A small network was shown many inputs. Here are its activations along a few directions, one row for each input.
Each table varies a few parts of the input and shows all the possible inputs, shuffled.
Descriptions start from the smaller parts, as in this example, which fits no table here: one of 2 separate values, together with either a single point or one of 11 places along a line or (one of 4 places along a line, together with one of 8 places around a ring).
Shared parts are said once, and a part with two or three values counts as separate values.

A family of inputs:
x1: [ 0.73 -0.89  2.41  2.78 -1.43 -2.20 -1.21  1.72 -0.66  1.19  0.06  0.61
  2.25 -4.25 -0.36  0.46 -0.29  4.12  3.20 -2.86]
x2: [-1.81  2.27 -0.56 -1.36 -0.50  0.56  3.56 -4.80  1.95  0.95 -0.27 -1.35
 -0.57  1.44  0.11  1.93 -0.38 -3.62 -3.05  2.24]
x3: [-2.84  5.20  0.73  1.86 -2.31  1.47  2.01 -3.71  1.59  0.66  2.04 -1.99
 -0.06  0.67 -1.22 -0.40  0.96 -2.97 -1.10  1.60]
x4: [ 0.24 -0.91  0.56  2.47 -2.90 -3.67 -2.30  4.23 -0.45 -0.54 -0.44 -0.49
  0.16 -1.69  2.28 -1.88  0.53  4.34  2.45 -0.17]
x5: [-0.89  3.70 -0.87 -3.04  1.47  0.17  3.07 -2.08  0.27  0.14 -0.16 -0.85
  2.86  1.12 -1.41  4.38 -1.15 -2.14 -2.00  0.16]
x6: [ 2.70 -5.64  1.05  1.62  4.06  0.27 -1.37  1.27 -1.81  1.36 -1.63 -0.34
  1.14 -1.20 -0.35  1.34  0.18  3.81  0.10 -2.29]
x7: [-0.19  1.12 -0.22 -0.50  2.48  3.97  3.38 -3.37  0.46  1.88  0.45 -2.89
 -2.39  3.53 -0.15  1.44  0.74 -3.96 -2.99  1.43]
x8: [-1.64 -4.21  4.97  0.15  2.32  3.39 -3.86  2.91 -0.78 -2.05 -0.78  5.44
 -1.39 -4.78  3.74 -2.43 -1.19  2.15 -0.42  1.97]
x9: [ 2.53 -6.01 -0.48  0.85  2.45 -1.42 -2.04  4.10 -1.14 -0.41 -1.39 -1.95
 -0.99  0.73  1.42 -0.97  0.52  3.89 -0.31  1.10]
x10: [ 1.95 -4.56  0.23  1.72 -3.20 -0.90 -1.52 -1.97  1.26 -0.52  1.42  3.08
 -2.09 -2.36  0.47 -2.85  0.37  0.94  4.32 -2.02]
x11: [ 1.01 -4.63  0.76  0.87  0.78 -3.13 -0.67  0.64 -0.53  0.49 -2.05  0.84
  3.08 -3.53  0.16  1.80 -0.90  2.85 -0.09 -2.03]
x12: [-0.64  2.37 -2.01 -3.28  2.96  1.80  2.03  1.65 -1.42 -0.30 -0.24 -3.82
 -1.98  5.69 -0.45  0.91  0.00 -1.50 -2.54  1.70]
x13: [-0.04  3.53 -1.19 -0.63 -2.88  2.22  0.59 -4.31  1.91  0.52  1.44  1.05
 -1.03  2.49 -2.32 -1.61  0.25 -5.25  0.02 -0.18]
x14: [ 0.50  5.05 -2.54 -1.93 -0.48  2.02  0.22 -1.06  0.61  0.94  1.52  1.75
  2.58  1.89 -3.52  0.65 -0.69 -4.00  1.24 -2.05]
x15: [ 1.04 -4.67 -0.80  0.43 -0.83 -4.96 -1.46  3.39 -0.48 -1.15 -2.19 -0.52
  0.68 -1.50  2.37 -0.49 -0.45  2.86 -0.75  0.98]
x16: [-2.31  7.10 -1.04 -0.09 -1.57 -0.94  1.23  1.46 -0.77 -1.24  0.68 -2.05
  0.27  2.81 -0.80 -0.60  0.13 -1.01 -0.45  2.29]
x17: [ 2.59 -2.97 -1.69 -0.78 -3.14 -2.52 -2.57  3.61 -0.55 -1.50 -0.03  2.20
 -0.73 -0.67  1.38 -3.39  1.47  2.29  4.27 -1.59]
x18: [-0.03  5.31 -3.80 -2.58 -1.58  0.17 -0.32  1.31  0.68 -1.04 -0.50  0.20
 -0.30  3.68 -2.01 -2.36  0.20 -3.60  0.83  0.43]
x19: [-2.16  3.55 -2.27 -3.80 -0.03 -1.69  2.79  0.77  0.25 -1.16 -1.02 -2.03
 -0.10  3.57 -0.18  1.41 -1.04 -1.63 -2.62  2.52]
x20: [ 0.23 -5.93  1.17  2.08 -0.58 -3.30 -0.57 -2.76  0.84  0.29 -0.66  0.19
 -0.47 -3.31  2.18 -0.63 -0.57  1.96 -0.86  0.29]
x21: [-0.74 -2.47  2.74  4.33 -2.78 -2.15 -1.06 -1.44  1.14  0.74  1.19  0.20
 -1.23 -3.43  1.53 -1.86  0.44  3.01  2.39 -0.99]
x22: [ 0.35  2.41 -0.43 -2.32  4.46  3.65  2.17 -1.15 -1.44  1.02  0.39 -2.58
  0.98  3.36 -1.96  4.10  0.14 -2.33 -1.58 -0.43]
x23: [ 1.99 -7.04  1.59  3.00  2.84 -0.06 -0.59 -1.41  0.42  1.23 -0.33 -0.72
 -2.45 -0.85  1.43 -1.09  0.87  2.58 -0.77 -0.17]
x24: [-1.53  6.87  0.23  0.35 -0.22  1.20  1.57 -1.08 -0.24 -0.36  2.03 -1.54
  3.21  0.14 -2.55  2.00 -0.06 -1.33 -0.20 -0.61]
x25: [-3.76  4.56  1.99 -2.87  2.54  6.65 -1.16  0.94 -0.48 -1.01  0.24  3.78
 -3.08 -1.02  1.20  0.59 -0.04 -3.47 -3.87  3.04]
x26: [ 2.71 -3.13 -0.52  0.67 -1.95 -0.59 -1.89  1.14 -0.63 -0.13  0.23  3.77
  1.65 -2.51 -1.00 -0.43 -0.06  1.98  4.79 -4.39]
Question: The inputs of x19 and x15 match in every part but one. If x2 is changed in the same way as x19 into x15, which row does it become?
Answer: x20
Question: Describe the family of inputs behind these rows.
Answer: one of 2 separate values, together with either a single point or (one of 3 separate values, together with one of 4 places along a line)
Question: Which other rows does x9 become when the choice among 2 separate values takes its other values? List them by row number.
Answer: x12
Question: Which other rows does x23 become when the choice among 3 separate values takes its other values? List them by row number.
Answer: x6, x9
Question: Which other rows does x18 become when the choice among 3 separate values takes its other values? List them by row number.
Answer: x13, x14

A family of inputs:
x27: [ 1.29 -4.83  1.12 -2.29  1.66  3.74 -2.35  0.07  0.19 -0.97 -0.24  5.73
 -2.34 -1.99  1.89 -1.02 -0.19 -0.87 -0.22  0.14]
x28: [ 0.60 -3.81 -2.35 -3.10  0.61 -1.96 -1.76  4.85 -1.07 -2.22 -3.50  1.26
 -2.29  1.89  1.84 -2.45 -0.34  1.25 -1.13  1.91]
x29: [ 1.82  0.16 -1.00  1.86 -1.35 -1.70 -2.57  6.39 -2.17 -1.38  0.01 -1.34
 -0.47  1.45  0.81 -3.45  1.41  3.16  3.09 -0.20]
x30: [-2.66  9.32 -3.17 -5.49  0.24  1.13  2.73  2.54 -0.47 -1.53  0.43 -2.14
 -0.88  6.15 -0.93  0.81 -0.55 -3.48 -1.19  2.65]
x31: [ 1.53 -3.98  0.62  0.77  5.48 -1.17  2.13 -0.36 -1.12  3.05 -2.39 -3.43
  2.32 -0.03 -0.29  5.58 -1.01  2.61 -3.23 -1.01]
x32: [-0.69  3.00 -1.29 -0.43 -5.95 -5.28 -2.15  4.69  0.28 -1.86 -0.33  1.19
  3.24 -1.69  0.47 -1.57 -0.87  1.84  3.04 -0.07]
x33: [ 0.41  6.18 -3.83 -3.22  0.14  1.81  4.62 -3.26 -0.30  1.26  1.06 -3.73
  1.77  5.30 -4.10  4.33  0.70 -5.20 -1.32 -1.37]
x34: [ 4.01 -2.48 -1.15  2.62 -0.07 -1.55 -0.21  0.17 -0.16  2.01  0.73 -2.51
  1.59  1.14 -2.90 -0.78  1.19  2.63  4.00 -4.23]
x35: [-1.06 -1.43  0.64 -0.92  5.20 -1.35 -0.89  5.20 -2.42 -1.47 -2.08 -2.94
  0.43 -0.34  2.31  2.21 -0.02  3.93 -4.49  3.18]
x36: [-2.69  7.25 -0.78 -0.29 -0.91  3.06  3.63 -5.24  2.39  0.66  1.33 -2.61
 -1.34  3.92 -1.18 -0.06  0.92 -6.22 -3.32  3.76]
x37: [ 1.23 -0.82  2.32  2.23 -0.14  3.73 -3.31  1.28 -1.06  0.22  1.89  3.31
 -1.66 -2.38 -0.29 -2.14  1.23  1.68  4.24 -2.44]
x38: [ 0.16 -5.91 -0.02  0.36 -0.45 -0.44  0.08 -2.75  2.16 -0.05 -0.42  0.51
 -4.50 -0.46  2.70 -2.10 -0.05 -1.22 -1.89  2.50]
x39: [ 3.78 -6.47 -2.61 -1.84  1.98 -1.77  0.10 -1.55  0.11  0.84 -1.63 -0.36
  0.76  1.52 -0.01  0.69 -0.32 -0.42  0.09 -1.80]
x40: [-2.80  8.16  0.12 -2.35  1.74  6.76  0.10 -2.18  0.28  0.06  1.74  2.35
  0.17  2.07 -3.29  0.42 -0.98 -6.45 -2.39  0.73]
x41: [-1.99  1.35  0.91  3.14 -6.53 -4.30  0.36 -3.53  2.35  0.25  1.37  1.29
  0.50 -3.82  0.75 -2.13  0.06  0.16  1.76 -0.48]
x42: [-2.27 -3.68  4.48  2.05  3.31  0.33  1.99 -2.83 -0.32  0.70 -0.97 -3.31
 -1.89 -1.27  2.73  1.88 -0.49  1.85 -4.59  3.02]
x43: [ 0.18 -1.88  1.36  4.76 -2.50 -0.35 -0.88 -1.67  1.14  1.03  2.16 -1.59
 -3.35 -0.17  1.00 -3.19  1.73  1.84  2.20 -0.34]
x44: [-1.00  2.52  1.76  0.80 -4.14 -0.16 -2.31 -0.43  0.92 -0.54  0.52  6.05
  2.18 -6.02 -0.46 -1.00 -0.48 -0.10  3.76 -2.91]
x45: [ 1.79  0.31 -1.91  1.27 -4.05 -5.40  0.98 -2.26  0.80 -0.29  0.88  0.72
  5.14 -1.84 -2.97  1.25 -1.05  1.44  4.31 -3.97]
x46: [-1.64 -2.96  4.79  0.09  5.74  4.88 -0.30  0.85 -1.54  0.24 -0.57  1.54
  0.61 -3.42  1.92  2.74 -0.90  1.57 -2.74  0.93]
Question: The inputs of x36 and x30 match in every part but one. If x41 is changed in the same way as x36 into x30, which row does it become?
Answer: x32
Question: Describe the family of inputs behind these rows.
Answer: one of 4 separate values, together with either a single point or one of 4 places along a line
Question: Which other rows does x35 become when the choice among 4 separate values takes its other values? List them by row number.
Answer: x31, x42, x46
Question: A walk changes only the place on the line of 4. It starts at x31 and steps to x39. List the rest of the walk in order.
Answer: x34, x45
Question: Which other rows agree with x37 in the choice among 4 separate values? List them by row number.
Answer: x27, x40, x44, x46

A family of inputs:
x47: [ 0.04  3.04 -0.08  1.65  2.15  1.37  4.87 -5.27  0.47  3.24  1.68 -6.15
  1.45  3.27 -2.57  4.34  0.75 -1.87 -1.95 -0.64]
x48: [-0.99 -2.42  1.26 -1.42 -4.28 -0.70  0.86 -3.55  1.76 -0.98  1.09  4.35
 -2.16 -3.64  2.56 -0.38 -0.50 -0.72  2.16 -0.34]
x49: [ 1.17  2.00  0.25 -0.46 -3.76 -0.35 -1.49  3.05 -1.12 -1.16  2.21  3.76
  1.43 -2.24 -0.76 -0.88  0.29  2.52  7.41 -4.48]
x50: [-1.20 -1.36  3.17  0.86  0.26  4.19 -1.65  1.77 -0.69 -1.06  1.80  1.55
 -5.96 -0.73  3.33 -2.85  1.59  1.42  1.56  1.74]
x51: [ 1.11  6.50 -3.28 -1.12 -3.20  0.73 -2.69  2.05 -0.14 -0.82  1.06  3.43
  3.43  0.78 -4.18 -2.23  0.17 -2.83  3.89 -3.05]
x52: [-1.12  2.87 -0.14  0.14  0.88  5.38 -2.41  0.88  0.75 -0.63  0.76  1.45
 -3.82  2.49 -0.22 -4.54  1.00 -3.82 -1.91  3.05]
x53: [-2.20 -0.80  3.12 -3.60  3.82  2.74  0.05  3.22 -2.17 -1.31 -1.13  2.31
 -0.21 -2.80  2.95  3.76 -1.29  1.91 -1.80  0.92]
x54: [ 1.29  1.00  0.17  0.62  3.51  5.61  0.67 -4.98  0.55  2.42  0.76  0.62
  1.57  1.06 -3.85  1.64 -0.02 -4.86 -1.90 -1.73]
x55: [-0.09  8.52 -3.23  0.06 -4.74 -3.55  1.85  1.79 -0.38  0.05  1.52 -3.32
  2.88  2.82 -3.19  0.80  0.78 -0.05  3.49 -2.05]
x56: [ 2.91 -2.28 -0.59  3.70 -3.99 -5.83 -3.80  4.42 -0.61 -0.43 -0.31  0.83
  4.09 -3.11 -1.01 -2.61 -0.02  5.40  5.80 -3.69]
x57: [-2.66  3.87 -1.94 -1.03 -4.71 -3.88  4.52 -4.95  2.76  0.17  0.37 -2.47
 -0.43  1.81  0.10  0.68 -0.63 -3.30 -1.20  1.91]
x58: [-2.17  3.58 -0.19 -4.29  4.62  3.56 -0.89  2.21 -1.00 -0.92 -1.98  2.35
  1.84  0.69 -0.72  2.19 -2.04 -3.25 -5.14  2.52]
x59: [-2.58  4.73  0.18  1.08 -0.61  1.01  1.80  0.16  0.01 -0.27  1.41 -5.31
 -3.80  4.62  0.84 -2.07  1.60 -1.06 -1.95  3.89]
x60: [ 2.90 -7.54  2.28  5.32  3.13 -1.40 -0.94 -2.63  0.03  2.89 -0.44 -1.83
  1.65 -3.25 -0.65  0.99  0.26  3.83 -0.15 -2.74]
x61: [ 0.48 -6.77  0.24  2.83 -4.26 -6.42 -1.40 -2.13  2.28 -0.41 -1.27  1.68
  0.38 -4.44  2.28 -2.23 -0.68  2.24  0.28  0.12]
x62: [-0.94  2.08 -1.92 -2.09 -3.35  0.25 -0.13 -4.65  3.30 -0.64 -0.18  4.22
 -0.01 -0.29 -0.91 -2.05 -0.90 -6.00 -1.14  1.07]
x63: [-0.41 -4.99  2.14  0.63  3.80 -3.02 -1.81  4.58 -1.73 -0.53 -3.76 -0.27
  2.60 -3.81  2.66  1.85 -1.20  4.97 -3.54  1.73]
x64: [-3.40  5.45 -0.31 -3.00  3.22 -0.71  3.57  1.53 -1.41 -1.22 -1.08 -4.28
  1.98  2.53  0.19  4.55 -1.22 -0.29 -4.94  3.63]
x65: [ 0.58 -5.47  2.23  5.13  0.31 -1.56 -3.66  3.12 -0.38 -0.18 -0.90 -1.11
 -3.16 -1.56  3.32 -4.73  1.23  4.36 -0.36  2.15]
x66: [ 0.92 -3.30  3.55  1.24  2.93  4.55  1.50 -4.13 -0.51  2.22  1.62  1.20
 -0.95 -2.17 -0.51  3.08  0.29  0.99  1.52 -3.28]
x67: [ 6.37 -8.72 -6.90 -6.26  4.29 -1.97  1.20  3.51 -1.77 -0.43 -3.22 -3.02
 -2.79  7.97  0.36  0.70  0.51  0.41 -0.15 -0.75]
Question: Describe the family of inputs behind these rows.
Answer: either a single point or (one of 4 places along a line, together with one of 5 separate values)
Question: Which other rows does x62 become when the choice among 5 separate values takes its other values? List them by row number.
Answer: x51, x52, x54, x58
Question: Which other rows does x50 become when the choice among 5 separate values takes its other values? List them by row number.
Answer: x48, x49, x53, x66
